Each row below holds a small network's activations on one input, seen along a few directions.
In each table, some parts of the input vary, and every possible input appears once, in random order.
A made-up example of a description, with smaller parts first: values(2) and (point or ring(11) or (line(6) and ring(8))).
Shared parts are said once, and a part with two or three values counts as separate values.
In the rows, zero is written as 128.

Other details of the inputs shift rows strongly along two fixed directions, in all tables alike. That doesn't count.

Rows:
r1: [144  98 120 124 139 219 151  88 235 152 138]
r2: [131 120 130 129 135 122 127 112 144 144 146]
r3: [129 122 145 141 127 116 116 119 127 158 161]
r4: [124 141 132 131 124 115 139 142  94 139 127]
r5: [127 124  97 110 132 123 107 136 133  80 101]
r6: [113 141 163 158 124  46 106 125  71 178 188]
r7: [140 113 125 128 120 212 178 102 203 161 121]
r8: [129 147 104 108 120 113 125 166  86  74  82]
r9: [127 132 111 117 128 133 137 153 107  97  92]
r10: [119 153 170 165 115  90 146 120  81 209 179]
r11: [125 127 135 137 127  95 115 115 113 148 155]
r12: [128 118 106 107 132 124 114 141 138  86 110]
r13: [130 132 108 121 119 140 137 148 115  96  87]
r14: [117 149 174 167 125  33  95 133  47 181 194]
r15: [124 131  91 105 135 116 104 148 126  52  88]
r16: [133 130 107 115 125 149 143 150 128  91  81]
r17: [132 107 137 137 131 221 190  95 212 179 139]
r18: [120 154 170 169 114  79 141 125  74 201 171]
r19: [122 155 174 169 115  68 138 125  64 216 177]
r20: [133 125 134 133 133 128 120 122 138 125 143]
r21: [133 135 103 111 138 107  93 154 108  67  95]
r22: [123 101 161 127 135 229 173  71 230 191 140]
r23: [140  94 128 122 138 202 163  84 233 164 152]
r24: [137 127 105 106 135 117 100 152 118  63  98]
r25: [111 131 171 140 124 116 124 105 105 184 147]
r26: [125 144 139 140 114 113 140 132  94 159 139]
r27: [121 129 168 164 124  77 123  97 105 216 204]
r28: [126 127 123 127 132 110 118 125 127 114 134]
r29: [123 127  99 106 125  94  95 156  98  61  99]
r30: [124 133 102 109 130  92  99 153 100  56  99]
r31: [144 107 125 122 140 182 140 105 196 137 135]
r32: [135 127 109 114 136 129 109 141 131  72 105]
r33: [137 122 104 109 130 131 104 142 128  70 101]
r34: [132 120 128 134 125 185 170 117 175 145 116]
r35: [134 124 103 103 133 123 100 158 123  59  93]
r36: [115 129 159 125 130 128 125 115 118 156 126]
r37: [127 126 103 113 124 155 141 147 124  89  84]
r38: [123 137 125 131 133  78 103 134  98 125 137]
r39: [136 121 135 135 132 133 121 113 141 145 149]
r40: [125 135 111 116 120 137 137 147 105 103 100]
r41: [133 121 137 139 138 153 131 106 170 153 152]
r42: [124 137 106 112 124 142 139 154 112  82  90]
Each input here is: values(3) and (point or ring(5) or (values(2) and line(4))).
Changing only the values(3) part turns r16 into r34. The same change can be made to r4. Which row results?
Answer: r42
Change only the values(2) part in r30. List by row number the other rows that result.
Answer: r20
Change only the line(4) part in r3. List by row number the other rows that result.
Answer: r1, r33, r39
Change only the values(2) part in r32. List by row number the other rows that result.
Answer: r28

Rows:
r43: [121 114 115  96 129 157 135 119 146 124  82]
r44: [ 97 146 160 136 131  93 133 114 102 151 125]
r45: [139 106 132 127 133 219 161 117 199 133 132]
r46: [159 123 142 160 131 162 159 108 165 216 176]
r47: [124 124 168 148 132 174 137  95 155 182 147]
r48: [127 146 133 124 138 115 120 166 102  73 104]
r49: [138 134 122 115 118 124 108 163  91  82 107]
r50: [113 102 118 105 128 218 164  91 207 126  93]
r51: [147  99 128 151 150 118 107  71 210 181 225]
r52: [117 133 146 133 119  66 128 140  62 177 154]
r53: [127 140 131 155 104  87 146 118  94 188 170]
r54: [108 138 123 114 129 107 141 150 110  88 106]
r55: [110 133 117 102 112 112 110 134  91  94  81]
r56: [121 148 134 115 142 129 106 150 111  62  71]
r57: [139 128  75 107 122 123 140 153 120  91  88]
r58: [105 131 155 148 116  94 146 121  90 181 171]
r59: [114 149 128 161 112  63 139 133  67 163 162]
r60: [134 131 166 140 134 129 115 115 111 190 141]
r61: [152 142  90 122 116 129 114 164 105  67  94]
r62: [124 105 119 105 153  82  46 109 146  73 135]
r63: [150 126 121 143 141 202 174 116 214 130 129]
r64: [125 135  99 126 129 143 166 132 163 100 106]
r65: [120 125  99  95 110 122 126 156 101  71  89]
r66: [142 143  92 131 125 130 120 165 106  62  96]
r67: [139 131 168 151 130 109 128 131  95 202 175]
r68: [141 110 131 110 127 219 135 106 194 122  95]
r69: [124 116 143 135 145  29  53 121 101 127 202]
Describe the family of inputs behind these rows.
Answer: values(3) and (point or (values(2) and line(4)))
Changing only the values(3) part turns r53 into r55. The same change can be made to r59. Which row results?
Answer: r50
Change only the line(4) part in r67. List by row number the other rows that result.
Answer: r45, r48, r49
Change only the values(3) part in r43. List by row number the other rows that result.
Answer: r52, r57
A walk changes only the line(4) part. It starts at r46 and steps to r61. List the rest of the walk in order.
Answer: r66, r63
Change only the values(2) part in r58. List by row number the other rows that result.
Answer: r45
